A small network was shown many inputs. Here are its activations along a few directions, one row for each input.
In each table, some parts of the input vary, and every possible input appears once, in random order.
A made-up example of a description, with smaller parts first: one of 6 places along a line, together with either a single point or one of 9 places around a ring or (one of 3 separate values, together with one of 8 places around a ring).
Shared parts are said once, and a part with two or three values counts as separate values.
In the rows, 128 means zero.

Other details of the inputs shift rows strongly along two fixed directions, in all tables alike. That doesn't count.

A family of inputs:
x1: [136 150 135 130 168  91 147 109  87 152 193]
x2: [104 103 108 153 180 187 139 165 210  85  54]
x3: [129 124 164 175 133 111 106  95  53 144 167]
x4: [128 139 114  91  44 123  94 120 196 150 109]
x5: [149 121 125 117 145 115 165 109  84 162 174]
x6: [149 133 157 112 121  85 160 117 132 157 172]
x7: [141 126 130 109  43 124  88 132 165 138  98]
x8: [126 149 121  88  91 132  67 108 193 147 149]
x9: [137 113 149 145  50 133  81 119 180 139 101]
x10: [137  96 168 143  94 136 126 126 160 132 105]
x11: [ 93 145 100 168 222 112 174 165  70  87 106]
x12: [124 121 131 104  59 169  49 129 172 123 117]
x13: [146 142 140 122 159 103 150 109 100 158 190]
x14: [ 95 140 115 174 202 124 162 165  73  87 126]
x15: [ 90 153  88 128 166 146 125 144 155  80  71]
x16: [142 127 128  82  68 169  75 101 176 132 101]
x17: [151 149 141 138 118  57 155 112  97 165 191]
x18: [133 125 126 119 102 128  88 120 109 134 132]
x19: [112 132 110 157 205 119 171 157  75 100 115]
x20: [142 121 155 146 124 120 124 118  47 140 178]
x21: [147 120 151 107  96  93 160 108 104 165 162]
x22: [ 85 119 101 176 192 156 128 162 175  77  69]
x23: [149 121 151 140  60 107 117 130 105 144 149]
x24: [117 151 121 132 153  94 143 106  60 148 173]
x25: [154 117 150 110  96 137 104 109  92 153 146]
x26: [131 161 141 127 146  85 123  98  79 158 200]
x27: [143 104 164 106  55 146 112 139 163 132 116]
x28: [ 91 119 115 146 146 185  92 151 213  87  54]
x29: [111 138  94 136 165 126 136 135 125  96 103]
x30: [ 83 147  75 131 209 139 172 164 157  92  89]
x31: [100 142  78 137 144 130 157 171 202  74  40]
x32: [154 117 153 120 102  99 161 111  98 138 136]
x33: [ 95 123 101 132 169 188 137 185 193  74  62]
x34: [168 115 140 124 128 115 152  94  60 151 168]
x35: [146 108 155  90  52 139 104 130 169 139  98]
x36: [135 105 156 120  73 182  59 106 185 139 104]
x37: [163 131 144 117 147 101 153 102  94 171 204]
x38: [155 105 149 131 119 144 136 128  88 141 160]
x39: [125 115 104 157 223 128 205 169  86 100 110]
x40: [135 131 125  97 112 137 121 107 129 155 148]
x41: [ 92 144  78 151 220 106 186 154 107 103 125]
x42: [134 134 125  90  74 155  71  99 157 129 109]
Each input here is: one of 6 places along a line, together with either one of 2 separate values or one of 5 places along a line.
The inputs of x13 and x25 match in every part but the place on the line of 6. If x6 is changed in the same way as x13 into x25, which row does it become?
Answer: x35
The inputs of x14 and x11 match in every part but the place on the line of 6. If x12 is changed in the same way as x14 into x11, which row does it become?
Answer: x18
Which other rows agree with x41 in the place on the line of 6? List them by row number.
Answer: x4, x5, x21, x24, x30, x40
Change only the place on the line of 6 in x38. List by row number the other rows that result.
Answer: x2, x5, x34, x37, x39
Start at x15 and move only the place on the line of 5, one step at a time. The first step leads to x29. Which rows follow, in order?
Answer: x42, x16, x34

A family of inputs:
x43: [128 145 116 122 167 122 148 133 141 125 155]
x44: [110 129 102 163 191 128 178 159  51  98 118]
x45: [ 88 143  65 116 190 153 148 156 223  90  72]
x46: [130 139 143  63  56 170  49 107 230 167 133]
x47: [ 98 141 110 174 165  91 174 158  79 101 121]
x48: [121 135 140 154 134  98 136 111 107 119 126]
x49: [117 152  99 123 159  91 168 133  76 128 157]
x50: [ 81 154  72 112 199 144 158 157 208  79  59]
x51: [135 108 156 149 158 141 133 125  83 140 161]
x52: [133 121 138 107  85 166  80  99 136 131 105]
x53: [143 130 161 121  51 147  59 112 180 149 135]
x54: [153 147 137  62  41 121  61  91 139 165 159]
x55: [111 103  96 101 127 204 141 187 248  76  12]
x56: [132 131 139 153 119  86 126 128  79 129 147]
x57: [135 117 170 146 102 116 100 113 124 160 165]
x58: [146 120 148 150  86 109  99  94 113 163 157]
x59: [147 113 154 142 131 143 121 114  81 137 165]
x60: [134 107 125 152 165 135 138 118  87 123 133]
x61: [160 126 139 105 122  97 184 126 106 160 153]
x62: [147 109 150 157 132  87 194 143  97 130 133]
x63: [139 115 129 116 107 142  95 124 101 118 123]
The inputs of x51 and x46 match in every part but one. If x60 is changed in the same way as x51 into x46, which row does it become?
Answer: x45
What do these inputs look like to the network?
Answer: one of 3 separate values, together with either a single point or one of 6 places along a line
Start at x47 and move only the place on the line of 6, one step at a time. The first step leads to x56. Which rows follow, in order?
Answer: x48, x58, x53, x57

A family of inputs:
x64: [149 122 166 143  80  92 116 105  71 147 155]
x65: [127 145 106  75  56 138  88 114 198 138 103]
x66: [113 123 118 127 165 140 172 168 189  97  83]
x67: [115 145 108  93  86 146  68 123 224 126 106]
x68: [125 112 136 165 192 108 190 144  92 133 157]
x69: [ 95 158  95 146 204  93 193 167 133  98 112]
x70: [124 120 115 165 167  94 180 160  74 104 107]
x71: [139 116 154 134  94 136  93 105  56 146 166]
x72: [107 152 102 130 177 127 136 134 137 117 122]
x73: [146 121 152 157  96 114 103 108  96 134 150]
x74: [118 125 131 158 138 142 116 122 111 115 111]
x75: [161 110 167 110  94 139 101  90 109 175 170]
x76: [145 112 132  82  58 160 106 130 199 138 101]
x77: [143 138 134 117 137 104 121  88  47 156 197]
x78: [112 120 105 115 177 188 137 162 185  94  80]
The inputs of x75 and x78 match in every part but one. If x74 is changed in the same way as x75 into x78, which row does it become?
Answer: x71
What do these inputs look like to the network?
Answer: one of 3 separate values, together with one of 5 places along a line
Change only the place on the line of 5 in x77. List by row number the other rows that result.
Answer: x65, x67, x69, x72
